These are the activations of a small neural network, seen along a few directions. Each row is one input.
In each table, some parts of the input vary, and every possible input appears once, in random order.
Descriptions start from the smaller parts, as in this example, which fits no table here: line(4) and (point or line(11) or (values(2) and ring(8))).
Shared parts are said once, and a part with two or three values counts as separate values.

Rows:
row 1: [ 0.68 -0.65  4.38 -4.09  1.37 -0.54 -2.38 -3.74 -2.03  1.56 -0.70  0.44
 -2.37 -2.02 -2.07]
row 2: [-3.75  0.63  4.32  1.08 -4.09  1.35  3.80  0.48  4.44 -3.07 -0.35 -1.66
  1.25 -0.20 -2.90]
row 3: [ 1.48 -1.07 -1.24 -4.44  0.60 -1.47 -1.12  0.39 -5.68  4.21 -0.50  2.81
 -2.07 -2.09  2.72]
row 4: [-2.44  0.02 -4.53 -1.36  0.87 -0.86  2.06  5.00 -3.51  1.99  1.90 -0.55
 -1.19 -3.94 -1.13]
row 5: [ 4.00  0.49  1.85  1.70 -2.50  0.48  2.64 -1.27  0.80 -0.78 -2.63  2.64
 -0.06  2.70  5.26]
row 6: [ 4.54  0.83 -4.79 -0.36  1.57 -3.26 -3.56 -3.38 -0.34 -1.34  2.63  1.34
 -1.63  3.36  3.62]
row 7: [-2.66 -3.92  0.56  3.31  6.92  4.69 -7.89  1.14 -0.68  4.95 -4.00 -2.59
  6.57  3.49 -1.61]
row 8: [ 0.35 -0.91  7.03 -1.29 -2.96  0.04  0.84 -3.73  2.36 -0.20 -2.59  0.25
 -0.06  1.35  0.64]
row 9: [-0.08  1.87 -1.70  4.43 -3.29  2.03  6.03  3.12  3.70 -3.08 -0.20  0.62
  1.37  0.27  1.24]
row 10: [ 1.08  2.12 -7.78  2.43  0.84 -2.07 -0.77  1.25  1.73 -3.25  4.99 -1.46
 -0.59  0.68 -0.14]
row 11: [-3.20  0.59  1.90 -1.40  0.67 -0.38  0.35  0.73 -0.79 -0.99  1.46 -1.83
 -1.23 -3.59 -5.64]
Question: Describe the family of inputs behind these rows.
Answer: point or (values(2) and ring(5))
Question: Change only the values(2) part in row 4. List by row number the other rows that result.
Answer: row 3

Rows:
row 12: [-0.14  0.39 -7.71  0.60  5.13 -1.08 -3.43  2.55 -2.94  0.83  3.48 -1.28
 -0.41 -1.25 -1.66]
row 13: [-0.03 -2.02  8.34 -0.53  0.55  2.95 -1.18 -2.92  0.19  2.30 -5.12  0.49
  1.50  0.68 -0.67]
row 14: [ 0.35 -3.31  3.31 -4.40  2.80 -0.05 -5.70 -2.87 -3.98  5.62 -2.82  0.88
  0.32  0.72  1.25]
row 15: [-1.68  2.58 -3.07  2.72 -3.97  0.23  6.68  3.93  3.21 -3.93  2.31 -0.38
 -0.23 -1.72 -0.73]
row 16: [ 1.94  2.13 -8.93  2.49 -0.18 -1.99  1.53  2.81  0.59 -2.34  4.17  0.08
 -0.85  0.47  2.45]
row 17: [-4.10  0.67  1.54  3.21 -2.19  1.95  2.55  1.75  5.02 -3.30  0.54 -2.77
  2.54  0.24 -3.74]
row 18: [-0.28  0.11  7.68 -0.79 -4.14  0.18  2.53 -3.57  3.58 -2.07 -2.06 -0.03
 -0.43  0.92 -0.47]
row 19: [ 3.97 -0.24 -1.55 -3.92  2.91 -2.56 -4.32 -3.17 -4.67  2.32  0.92  2.14
 -3.16 -0.72  1.76]
row 20: [ 5.56  1.50 -2.55 -2.03 -2.14 -3.65  0.97 -2.91 -1.30 -1.29  1.52  3.60
 -3.59  1.48  5.69]
row 21: [-3.66 -2.58 -2.63  0.27  4.84  1.20 -5.16  2.97 -2.58  4.07 -0.28 -2.49
  3.17  0.06 -2.33]
row 22: [-4.02 -1.20  2.32  3.61  2.43  4.46 -1.00  2.69  1.43  0.83 -2.56 -2.55
  4.32  0.13 -4.02]
row 23: [ 2.10  1.98  3.25 -1.23 -6.03 -1.63  6.54 -1.27  1.45 -3.02 -0.09  2.32
 -3.18 -1.01  2.47]
Question: Describe the family of inputs behind these rows.
Answer: values(2) and ring(6)
Question: The inputs of row 16 and row 15 match in every part but the ring(6) part. If row 20 is changed in the same way as row 16 into row 15, which row does it become?
Answer: row 23
Question: Change only the values(2) part in row 17. List by row number the other rows that result.
Answer: row 18
